Each row below holds a small network's activations on one input, seen along a few directions.
In each table, some parts of the input vary, and every possible input appears once, in random order.
A made-up example of a description, with smaller parts first: one of 5 places around a ring, together with either a single point or one of 11 places around a ring or (one of 3 separate values, together with one of 6 places along a line).
Shared parts are said once, and a part with two or three values counts as separate values.
In the rows, zero is written as 128.

Other details of the inputs shift rows strongly along two fixed directions, in all tables alike. That doesn't count.

Rows:
r1: [113 116 131 159 140  66  87 114 129 122  96  94 129 118 155 114 129]
r2: [133  38 101 123 106 158 108 118 144 159 155  80 126 152 139 132 127]
r3: [132 165 134 110 132 147 142 129 130 119 140 154 128 141 133 110 121]
r4: [132 150 132 119 139 111 141 145 111 120 122 140 133 134 122 130 138]
r5: [121 122 129 151 139  69 109 136 119 127 110  97 145 121 135 128 146]
r6: [155  92 113 103 116 189 150 127 134 136 143 146 109 138  97 132 134]
r7: [138 152 136 120 142 138 141 130 126 120 122 150 125 143 132 107 117]
r8: [131  78 109 102 104 187 146 115 141 158 167 119 117 138 115 149 121]
r9: [104 123 136 172 149  58  88 117 127 113  87  93 136 113 158 110 130]
r10: [136 159 124 112 133 126 141 146 121 120 139 153 128 144 115 132 115]
r11: [128 161 143 127 130 136 154 127 128 118 138 155 128 113 128 128 117]
r12: [122  85 113 107 109 169 139 120 133 149 164 114 114 145 122 143 122]
r13: [139  78 108 112 116 177 143 127 140 149 155 120 122 157 128 127 120]
r14: [109 129 129 154 138  58  94 133 114 125 100  89 152 112 143 128 152]
r15: [131 165 132 124 131 114 134 140 118 131 115 148 129 145 117 139 133]
r16: [135 160 132 127 134 118 140 146 114 126 112 157 130 145 119 140 130]
r17: [123 168 136 123 134 134 135 133 126 114 126 144 134 130 142 107 121]
r18: [131 163 142 117 124 138 148 125 127 119 142 156 126 113 130 131 115]
r19: [132 164 137 115 141 134 131 124 125 118 122 148 128 141 132 105 120]
r20: [126 167 138 124 142 128 128 129 122 116 112 144 132 135 138 104 119]
r21: [115 119 124 165 138  65  97 135 128 123 112  87 147 123 139 130 132]
r22: [109 134 122 155 135  75  97 135 123 121 111  97 149 122 139 130 131]
r23: [134 123 134 155 127  89  90 117 132 113 104 104 135  97 134 119 149]
r24: [122 125 135 166 131  76  77 111 134 113  99  92 142  93 135 118 157]
r25: [133 159 120 107 133 135 143 142 124 124 140 151 128 149 112 134 119]
r26: [148 152 136 121 130 149 140 132 125 109 120 160 121 117 112 121 135]
r27: [107 126 137 160 130 100 102 120 135 126 117  99 142  89 143 130 136]
r28: [132 164 142 119 129 141 137 124 133 117 131 161 126 111 112 124 132]
r29: [108 122 141 169 130  84 103 117 131 122 117  95 147  91 153 130 131]
r30: [131 142 128 120 143 131 144 128 127 121 116 153 111 141 130 117 115]
r31: [135 155 138 120 141 139 139 131 123 115 119 153 129 142 134 108 116]
r32: [131  31  90 108 110 150 116 128 133 171 153  73 124 160 113 156 150]
r33: [128  20  93 131 106 112  97 124 131 169 139  52 135 145 127 150 150]
r34: [124 155 139 124 132 136 154 132 122 117 143 153 119 126 130 127 116]
r35: [131  30  98 140 101 123  96 127 134 175 129  65 129 155 125 160 141]
r36: [125  83 104 110 122 161 131 122 133 149 129 118 108 153 129 130 119]
r37: [135 162 142 115 128 145 147 128 131 119 141 160 120 110 123 130 120]
r38: [131 156 137 115 124 158 147 130 130 120 130 164 124 112 111 126 127]
r39: [119  85 112 111 109 173 142 124 131 149 156 113 115 141 125 144 120]
r40: [134  77 111 100 107 194 142 119 145 156 167 121 111 135 112 148 125]
r41: [127 104 116 108 112 182 152 120 133 149 156 134 121 129 119 144 116]
r42: [134 155 141 120 133 153 157 131 130 121 142 164 121 114 118 130 120]
r43: [132 156 125 120 137 127 144 147 122 117 131 149 130 144 118 132 118]
r44: [133 164 139 120 136 140 147 134 125 111 131 157 132 135 138 110 118]
r45: [128 163 131 109 142 135 142 126 126 120 120 159 109 144 126 114 115]
r46: [110 125 140 157 127  79 102 117 123 121 126  97 135 105 152 127 129]
r47: [138 165 141 118 141 126 130 128 122 115 120 152 128 138 137 105 116]
r48: [114 134 131 163 130  67  95 134 119 132  89  96 148 123 141 137 144]
r49: [133 156 142 119 131 154 155 133 130 119 139 161 122 111 121 131 120]
r50: [137 157 129 128 135 119 142 146 116 130 117 156 128 146 117 139 130]
r51: [142  73 105 111 107 183 128 121 138 145 135 116 115 133 106 136 140]
r52: [135  93 128 132 112 131 114 115 139 134 131 111 127 110 123 135 137]
r53: [135 158 146 127 130 140 146 130 129 111 124 163 126 108 116 124 128]
r54: [117 126 146 173 134  75  96 119 136 116 104 102 144  86 137 119 143]
r55: [122 158 142 125 131 133 149 133 119 115 137 152 122 122 134 127 117]
Description of these inputs: one of 5 places around a ring, together with either one of 3 separate values or one of 8 places along a line.
The inputs of r23 and r26 match in every part but the place on the ring of 5. If r37 is changed in the same way as r23 into r26, which row does it become?
> r49
The inputs of r34 and r12 match in every part but the place on the ring of 5. If r5 is changed in the same way as r34 into r12, which row does it become?
> r32
Change only the place on the line of 8 in r39. List by row number the other rows that result.
> r17, r20, r27, r36, r38, r41, r51
Change only the choice among 3 separate values in r32. List by row number the other rows that result.
> r15, r25

Rows:
r56: [124 108 117 125 123 133 133 132 126 142 133 118 126 146 129 139 122]
r57: [121 165 134 132 139  99 128 135 117 119 117 138 132 132 135 125 125]
r58: [135 174 138 126 145 113 133 137 119 108 110 155 130 138 130 111 126]
r59: [136  82 105 113 120 159 126 128 132 149 132 115 119 161 121 135 128]
r60: [138 167 138 121 132 123 137 139 122 115 127 154 134 120 115 127 136]
r61: [125 167 150 148 140  96 120 124 127 103 116 138 135  99 142 112 127]
r62: [134 171 135 121 141 121 138 141 118 114 118 155 130 143 129 116 121]
r63: [141  70 105 114 119 161 129 127 135 149 131 114 119 156 119 132 129]
r64: [129 178 142 139 148  86 120 135 118 104 103 142 137 127 136 107 131]
r65: [140  75 105 105 108 166 131 128 134 153 150 115 123 142 106 149 139]
r66: [132 158 130 114 127 136 142 135 122 128 134 150 126 132 116 135 130]
r67: [128  87 107 108 115 158 142 131 129 154 147 119 116 156 120 146 120]
r68: [135  73 111 108 112 178 134 121 139 149 155 113 119 143 125 132 125]
r69: [135 171 137 122 133 119 139 139 120 117 130 151 135 126 121 126 132]
r70: [127 163 136 128 137 116 142 140 118 119 123 147 132 135 131 125 119]
r71: [128  94 117 117 117 156 129 119 136 140 147 113 125 128 126 134 128]
r72: [128 131 128 120 125 153 137 124 131 130 137 136 125 124 127 128 123]
r73: [125 164 133 127 139 102 131 137 116 117 121 139 133 134 133 123 125]
r74: [126 170 140 132 133 105 124 132 121 116 115 143 135 111 121 129 139]
r75: [104  69 122 192 132  44  52 111 136 136  82  40 150 108 159 122 151]
r76: [127 119 127 118 124 147 132 120 131 130 141 127 123 128 130 124 125]
r77: [131  78 104 107 114 158 140 132 129 154 151 113 119 157 120 146 123]
r78: [123 162 140 125 133 128 134 125 127 117 128 143 128 113 131 121 124]
r79: [126 168 133 125 138 116 138 139 117 120 119 150 130 140 130 125 120]
r80: [130  82 113 114 110 177 139 122 140 146 152 120 118 134 119 141 123]
r81: [110  79 132 193 128  49  67 118 132 128  92  55 153  90 147 135 155]
r82: [134  75 115 121 114 165 126 117 140 144 143 111 121 136 129 130 125]
r83: [103  67 130 188 125  55  59 104 142 132 107  40 149  89 161 126 146]
r84: [130  77 113 121 112 172 133 118 141 148 148 116 117 134 120 141 122]
r85: [100  70 121 189 128  39  63 120 132 137 103  35 156 111 163 130 145]
r86: [134  98 115 125 116 142 125 131 131 143 138 112 134 139 119 141 135]
r87: [138  77 103 106 120 158 128 128 132 149 140 113 117 161 119 135 129]
r88: [127  78 114 120 112 158 128 120 139 144 151 107 122 127 125 138 128]
r89: [130 148 138 119 130 137 136 122 129 118 133 145 121 121 130 118 123]
r90: [125 160 141 127 132 133 139 125 129 116 130 152 122 112 125 124 120]
r91: [133 124 117 114 128 144 134 135 125 136 128 135 123 155 123 130 123]
r92: [128 127 120 119 130 128 126 133 124 134 126 127 124 147 126 129 125]
r93: [139  71 107 117 108 162 126 129 136 152 143 109 129 141 110 147 138]
r94: [125 163 146 156 140  76 117 133 120 105 105 131 139  96 131 124 142]
r95: [135  80 115 116 115 166 131 118 138 143 148 115 119 137 126 129 126]
r96: [136 107 120 123 119 150 137 129 128 138 128 135 119 128 111 145 134]
r97: [110  81 133 185 126  69  71 109 141 128 106  59 149  94 158 123 140]
r98: [126 166 136 135 141 101 130 139 117 115 114 141 137 135 136 120 123]
r99: [118 170 143 133 139 105 137 134 120 118 121 146 129 120 132 129 123]
r100: [134 110 113 111 126 140 130 133 126 139 136 124 123 155 124 131 125]
r101: [132 147 135 116 129 149 146 126 130 119 141 154 119 120 118 127 120]
r102: [129 153 133 127 139 113 127 130 123 120 109 142 123 131 127 118 128]
r103: [131 168 142 118 132 141 146 125 128 114 130 164 118 116 126 122 118]
r104: [134 150 126 115 134 128 143 141 119 125 132 146 128 147 125 125 121]
r105: [129 160 135 114 134 131 153 137 120 123 137 156 122 133 123 132 120]
r106: [126 110 124 116 120 156 132 119 133 136 141 125 120 131 128 127 125]
r107: [102  78 133 195 129  50  60 108 141 126 106  45 154  86 160 123 144]
r108: [123 157 134 137 143  95 114 129 121 116 105 129 131 130 135 116 132]
r109: [136 105 119 107 116 176 151 128 135 135 157 138 119 133 116 134 122]
r110: [124 154 136 125 134 129 146 135 123 127 127 150 125 132 126 133 120]
r111: [136 165 131 114 139 125 141 142 119 117 125 155 127 146 126 117 122]
r112: [126  89 116 117 113 165 135 121 138 143 150 118 118 129 121 139 125]
r113: [126 168 144 130 136 122 133 129 127 110 127 145 134 110 135 114 125]
r114: [134 173 141 132 146 101 130 135 120 106 106 151 130 126 129 108 129]
r115: [124 165 144 138 136 119 129 127 127 111 121 139 137 108 138 115 126]
r116: [138 149 128 112 137 133 140 133 123 121 121 152 120 139 119 119 126]
r117: [130 163 144 129 133 134 138 125 130 114 124 155 124 113 130 120 120]
r118: [127 162 146 139 136 123 133 127 129 110 123 148 131 108 131 119 122]
r119: [130 153 139 122 130 144 139 123 129 120 127 152 121 122 130 118 120]
r120: [127 159 143 128 134 133 135 126 127 114 125 145 130 119 136 112 123]
r121: [130  94 117 121 121 152 142 132 131 146 143 122 124 144 123 142 123]
r122: [134 173 135 116 130 136 146 138 121 121 128 161 129 131 116 132 128]
r123: [128 180 141 128 136 102 131 136 118 112 123 147 136 118 124 125 134]
r124: [123 157 139 145 132  96 112 130 124 118 107 129 141 109 126 128 141]
r125: [122 176 148 148 140  86 123 131 119 107 103 143 132  98 127 128 138]
r126: [130  93 119 122 116 162 135 124 138 139 146 120 125 127 125 135 125]
r127: [129  98 120 116 117 166 134 119 136 142 142 123 120 135 128 129 124]
r128: [135  89 116 122 118 143 131 127 129 141 136 119 119 127 112 147 138]
r129: [130 157 137 121 136 127 151 139 121 121 134 154 127 131 125 129 121]
r130: [131  80 114 114 112 168 130 114 139 147 146 116 114 136 126 134 124]
The inputs of r93 and r60 match in every part but one. If r97 is changed in the same way as r93 into r60, which row does it become?
> r61
The inputs of r102 and r116 match in every part but one. If r106 is changed in the same way as r102 into r116, which row does it become?
> r76
What do these inputs look like to the network?
> one of 5 places around a ring, together with either one of 6 places around a ring or one of 9 places along a line
Start at r79 and move only the place on the ring of 5, one step at a time. The first step leads to r57. Which rows follow, in order?
> r73, r104, r98
Change only the place on the line of 9 in r79. List by row number the other rows that result.
> r56, r59, r75, r91, r96, r110, r122, r124

Rows:
r131: [142 152 119 106 133 132 141 144 113 141 115 154 112 179 128 132 118]
r132: [129 237 171  99 154 159 182 132 118  90 145 220 118 116 135 103  91]
r133: [135  26 108 161 103 107  90 129 139 157 137  47 168 106 133 151 170]
r134: [130 110 131 152 125 105  74 109 148 117 117  90 146  91 140 108 152]
r135: [129 127 119  96 102 205 172 141 131 151 159 170 111 138  88 176 120]
r136: [117 202 146 173 164  13  93 153 109  87  84 119 161 133 156  98 122]
r137: [145  66  92 100 112 156 118 127 124 168 137  99 120 200 123 148 126]
r138: [132 246 155 103 151 106 188 153 100  99 123 216 106 114  95 140 123]
r139: [161  72 104  84 100 225 145 117 146 145 161 149 104 141  99 134 119]
r140: [152 158 114  84 140 177 180 147 112 145 130 189  93 196 110 138 102]
r141: [108 116 137 150 131 102  92 111 142 121 141  77 155  99 165 106 126]
r142: [133 152 137  91 138 199 189 122 130 128 162 189 103 137 126 124  85]
r143: [146 246 145  94 162 126 190 176 102  92 118 233 119 177 116 108  96]
r144: [120 108 122 143 128  92  84 118 121 135  89  89 138 127 139 112 145]
r145: [136 243 154  94 159 145 183 143 109 101  87 226 107 139 114 103 109]
r146: [134 223 167 130 146 117 138 127 125  81 102 199 121  92 129 101 126]
r147: [108 211 157 152 151  13  97 140 106  97 109 118 158  84 125 130 168]
r148: [120  19  86 163 131  88  93 135 136 160 114  50 135 173 145 143 120]
r149: [117 120 124 142 123  48  99 126 114 126 121  89 141 103 122 155 157]
r150: [115 200 173 180 141  51  92 108 133  87 101 125 148  65 158  96 126]
r151: [131  53 114 156 120 115  75 107 138 128 112  66 129 116 130 121 151]
r152: [110  66 126 154 118 112  89 105 146 136 143  56 140 105 163 122 117]
r153: [114 101 114 104 113 176 150 120 130 139 167 115 116 148 148 124 107]
r154: [ 99 219 156 172 137  53  96 138 122 105 104 123 168  71 132 138 150]
r155: [127  22  83 133 112 110  69 118 137 178 129  32 149 184 141 144 151]
r156: [161  63 114  99 100 211 178 146 128 154 164 148 117 147  92 160 134]
r157: [121 157 130  80 126 199 190 133 123 129 168 180 102 152 140 120  95]
r158: [106 202 159 161 149   8 104 140 105  97  95 127 140  80 133 138 151]
r159: [137  20 109 164  99 114  97 127 134 152 134  53 155 109 129 155 160]
r160: [150 115 120  85 101 219 159 117 147 142 180 158 110 138 104 120 119]
r161: [116  10  99 139 111 132  78 114 141 173 104  48 126 149 134 135 144]
r162: [ 96 213 158 182 135  46  96 133 117 101  96 124 159  69 134 141 141]
r163: [154  65  82  50 102 246 156 129 128 174 160 145 106 194  88 127 135]
r164: [125  67  97  80 116 229 188 122 140 165 180 137  91 167 135 141  92]
r165: [147 236 165 112 149 148 175 128 126  83 111 231 104 103 114 104 107]
r166: [122  99 133 164 139  94  85 114 134 115  94  95 129 103 138 115 146]
r167: [160 116  92  61 124 197 176 162 125 144 170 165 123 217  99 129 112]
r168: [114  69 134 166 112 110  90  99 154 138 128  80 131  96 151 127 130]
r169: [161 156 121  75 133 205 159 132 127 113 147 187 109 144  93 108 134]
r170: [ 93  31 100 147 108 123  86 105 148 157 158  18 145 132 172 121 133]
r171: [159  62 113 102 107 221 192 145 130 158 163 154 110 152  88 164 128]
r172: [105 194 176 190 153  47 105 104 133  90  89 136 141  67 158 101 121]
r173: [123  54 116 167 131 112  92 108 143 133  98  73 116 113 132 127 138]
r174: [ 90 208 157 192 144  42 108 129 119 102  85 133 150  67 140 143 134]
What do these inputs look like to the network?
> one of 4 places along a line, together with either one of 3 separate values or one of 8 places along a line
The inputs of r138 and r158 match in every part but the place on the line of 4. If r164 is changed in the same way as r138 into r158, which row does it become?
> r157
The inputs of r160 and r168 match in every part but the place on the line of 4. If r133 is changed in the same way as r160 into r168, which row does it become?
> r156
Start at r167 and move only the place on the line of 8, one step at a time. The first step leads to r155. Which rows follow, in order?
> r163, r169, r134, r160, r141, r170
Start at r169 and move only the place on the line of 4, one step at a time. The first step leads to r151. Which rows follow, in order?
> r166, r173
Change only the choice among 3 separate values in r159. List by row number the other rows that result.
> r149, r162

Rows:
r175: [ 94 106 136 178 132  69  91 115 134 128 117  66 147  99 166 129 128]
r176: [142  94 109 117 126 138 123 135 126 142 129 114 132 159 127 127 133]
r177: [132  83 122 139 114 136 113 119 138 137 129 108 130 106 114 144 147]
r178: [128 204 145 134 152  82 121 140 115 102  94 153 137 134 131 103 133]
r179: [132  88 111 124 128 127 131 133 126 147 133 114 123 158 126 139 125]
r180: [120 209 147 140 153  69 115 138 110 103  89 150 137 128 137 114 132]
r181: [112 175 157 155 137 105 123 117 134 102 119 135 135  95 156 105 116]
r182: [131 170 127 105 138 128 155 142 114 126 122 167 116 151 116 133 117]
r183: [143 135 118  64 110 222 198 143 126 146 185 185 104 159  99 150 104]
r184: [139 166 129 114 140 131 150 149 116 114 126 160 126 154 123 121 118]
r185: [126  73 120 134 123 148 106 102 144 134 126  98 119 122 142 108 126]
r186: [132  75 123 151 115 131 108 118 137 140 118 103 127 102 117 144 147]
r187: [134 165 143 111 132 159 143 117 137 110 140 161 121 115 131 106 111]
r188: [129  82 114 129 110 139 116 122 136 144 144 103 130 113 114 148 147]
r189: [126  95 119 125 110 136 127 128 128 144 148 103 135 124 121 149 137]
What do these inputs look like to the network?
> either one of 6 places around a ring or one of 9 places along a line
Which of the alternatives is r185?
> one of 9 places along a line
